A small network was shown many inputs. Here are its activations along a few directions, one row for each input.
In each table, some parts of the input vary, and every possible input appears once, in random order.
A made-up example of a description, with smaller parts first: line(4) and (point or ring(9) or (values(2) and ring(8))).
Shared parts are said once, and a part with two or three values counts as separate values.
In the rows, zero is written as 128.

Other details of the inputs shift rows strongly along two fixed directions, in all tables alike. That doesn't count.

A family of inputs:
x1: [ 92 136 138  90 118  99  83 107  18 167 152]
x2: [ 70 139 114 124 159 139 128  84  44 150 132]
x3: [191 128 129 145 141 133 132 156 176 119 124]
x4: [115 188 107 159 123  89  94  67 160 129 129]
x5: [ 27 132 116 113 125 122 116  92  67 129 122]
x6: [104  69 153 103 110 156 157 179 104 104 133]
x7: [ 59 155 108 118 151 125 137  98  43 137 117]
x8: [132 187 132 189 115  95 106  86 124 147 143]
x9: [168 121 130 123 111 113 129 139 215  95 107]
x10: [ 47 122 109 118 129 139 118  81  63 156 130]
x11: [128 187 112 170 131 109  95  63 145 154 129]
x12: [187 137 133 130 143 115 136 139 191  92 112]
x13: [120  61 150 102 110 150 170 176 101 109 133]
x14: [126  90 124 102 148 166 165 176  85 128 120]
x15: [121 184 105 164 124 112  88  64 156 152 136]
x16: [130  71 166  35 142 120 142 183 106 151 142]
x17: [160 116 129 141 110 139 113 164 205 115 124]
x18: [130  67 132  98 141 159 166 165  94 122 129]
x19: [124 191 114 166 130  86  99  66 150 131 123]
x20: [195 133 150 154 128 122 143 158 165 108 131]
x21: [122 181 102 176 121 108  88  85 147 157 144]
x22: [193 123 146 147 106 124 139 158 193 105 139]
x23: [157 119 133 129 112 143 114 142 212 112 115]
x24: [124  93 127  89 152 172 168 159  91 123 114]
x25: [187 143 143 151 123 131 146 167 159 115 123]
x26: [116  55 127  93 125 161 158 174 111 122 127]
Each input here is: values(2) or (line(4) and line(6)).
Q: Which other rows does x13 become when the line(6) part takes its other values? List them by row number.
A: x6, x8, x20, x22, x25

A family of inputs:
x27: [115 195 127 182 119 110 114  99 120 149 135]
x28: [ 93 173  73 160 127 111 112  75 151 148 114]
x29: [ 91 124 120  87 143 123 133 110  65 124 126]
x30: [120 173 103 148 122 112  80  82 133 162 140]
x31: [ 64 104 135 112 117 122 119 136  75 154 147]
x32: [113 192 128 173 113 115 106  90 124 147 133]
x33: [150  74 137  71 123 133 149 164 136  98 124]
x34: [ 82  97 129 100 138 139 127 113  79 160 145]
x35: [178 160 127 148 126 115 118 165 185 125 121]
x36: [103 119 115 137 154 145 137 127  58 141 130]
x37: [185 125 132 166 105 129 118 140 192 123 148]
x38: [153  96 137  84 136 149 159 191 129 112 116]
x39: [175 136 134 159  95 118  99 157 190 118 124]
x40: [ 96 112 123 113 139 155 126 106  67 140 124]
x41: [180 145 145 122 132 100 121 124 199 115 122]
x42: [ 80 106 130 129 113 117 137 114  63 123 151]
x43: [187 148 131 176 132 130 136 141 176 125 137]
x44: [121 190 124 174 127  95 120  79 118 133 137]
x45: [123 182 119 159 148 105 100  84 131 169 138]
x46: [186 131 134 156 109 136 123 129 194 126 138]
x47: [138  72 104 116 131 160 173 154 157  99  97]
x48: [119 180 123 155 121  99  91  70 124 132 119]
x49: [ 88 125 127 114 132 145 129 126  61 135 117]
x50: [106 182 115 148 106 103  78  99 133 158 132]
x51: [ 84 121 138 116 125 130 145  99  69 123 133]
x52: [ 92 114 126 120 160 135 141 129  70 157 142]
x53: [162  92 139 100 141 137 163 163 124  91 112]
x54: [125 185 115 177 136  91 104  92 113 132 126]
x55: [190 130 126 147 116 134 106 131 191 125 122]
x56: [ 76 126 128  93 126 140 123 127  71 143 124]
x57: [192 150 132 163 131 133 138 132 182 124 133]
x58: [132  76 113 123 124 160 188 150 157 102 111]
x59: [176 159 140 177 117 121 135 156 180 120 131]
x60: [ 72 111 133 137 104 135 130 133  65 139 150]
x61: [124  64 115  95 138 151 180 158 166 116 110]
x62: [151  85 142  68 130 138 152 158 136  95 116]
x63: [ 82 111 133 120 117 125 142 104  68 126 142]
x64: [150  67 151  76 142 160 156 161 143 124 127]
x65: [ 94 131 119  98 148 117 140 117  63 126 128]
x66: [175 152 150 153 100 130 124 140 197 118 122]
x67: [ 77 173  99 179 130 130  92  74 152 112 108]
x68: [ 90 123 132 116 133 130 151 102  64 120 135]
x69: [121 182 109 144 130 117  84  77 131 159 132]
x70: [127 182 117 173 129 124 107  73 123 152 141]
x71: [189 150 117 147 141 124 119 148 181 130 128]
x72: [177 121 133 142 118 115 105 141 202 139 145]
x73: [165  78 127  71 146 165 155 169 131 112 122]
x74: [114 196 114 145 123 107  85  96 127 153 125]
x75: [153  60 125  84 125 154 142 181 131 116 140]
x76: [155  93 133  91 145 129 163 176 123  97 123]
x77: [ 43 115 100 110 143 156 130 110  99 107 116]
x78: [ 92 108 128  95 155 144 136 112  75 155 137]
x79: [101 124 110 104 155 142 136 122  65 147 133]
x80: [133 183 108 173 142 117  98  85 116 153 126]
x81: [178 140 137 148  99 125 104 149 194 120 114]
x82: [157  76 147 102 128 171 166 155 134 111 130]
x83: [182 131 131 152 104 100 105 136 187 103 125]
x84: [117 172 118 160 113  93  87  76 124 135 126]
x85: [106 179 129 176  97 111  97  93 130 153 140]
x86: [157  59 131 106 123 159 142 174 126 110 132]
x87: [111 185 126 162 112 115  85  91 126 148 116]
x88: [153  93 140 120 135 151 158 192 121 108 115]
x89: [133 139 125 148 131 130 116 124 234 100 112]
x90: [147  85 149  95 149 124 168 172 129 108 128]
x91: [175 149 147 129 123 116 116 147 203 132 119]
x92: [ 72  98 133 104 126 104 126 117  71 138 148]
x93: [ 76 103 137  95 131 112 131 109  77 140 138]
x94: [136  77 161  77 126 151 154 177 144 121 118]
x95: [134  68 156  81 118 146 150 183 145 124 127]
x96: [ 91 128 130 139 139 121 157 119  60 122 141]
x97: [170 152 143 153 130 110 122 160 191 136 126]
x98: [196 142 125 144 132 138 114 128 184 120 115]
x99: [157  93 142 106 133 154 160 186 125 106 109]
x100: [146  70 133  81 118 125 145 173 129  96 134]
x101: [171 140 128 138  97 112  97 162 196 124 132]
x102: [ 95 121 125 107 140 129 134 106  61 118 119]
x103: [ 43 115 116 138 134 161 146 103  95 104 123]
x104: [108 178 134 141 127  86  94  70 138 148 130]
x105: [ 80 124 138 108 145 129 141 135  71 153 131]
x106: [ 87 121 136 101 152 112 146 114  70 136 132]
Q: Changing only one part turns x45 into x79. The same change can be made to x94. Which row results?
A: x56
Q: Describe the family of inputs behind these rows.
A: line(4) and (values(2) or (values(3) and line(6)))
Q: A walk changes only the line(4) part. It starts at x59 and steps to x88. List the rest of the walk in order.
A: x35, x97
Q: Which other rows does x89 become when the values(2) part takes its other values? List them by row number.
A: x61
Q: Which other rows does x94 become when the values(3) part takes its other values? List them by row number.
A: x64, x104
Q: Which other rows does x81 become when the values(3) part takes its other values? List them by row number.
A: x55, x84
Q: Which other rows does x100 become when the line(6) part takes its other values? List them by row number.
A: x29, x33, x62, x65, x76
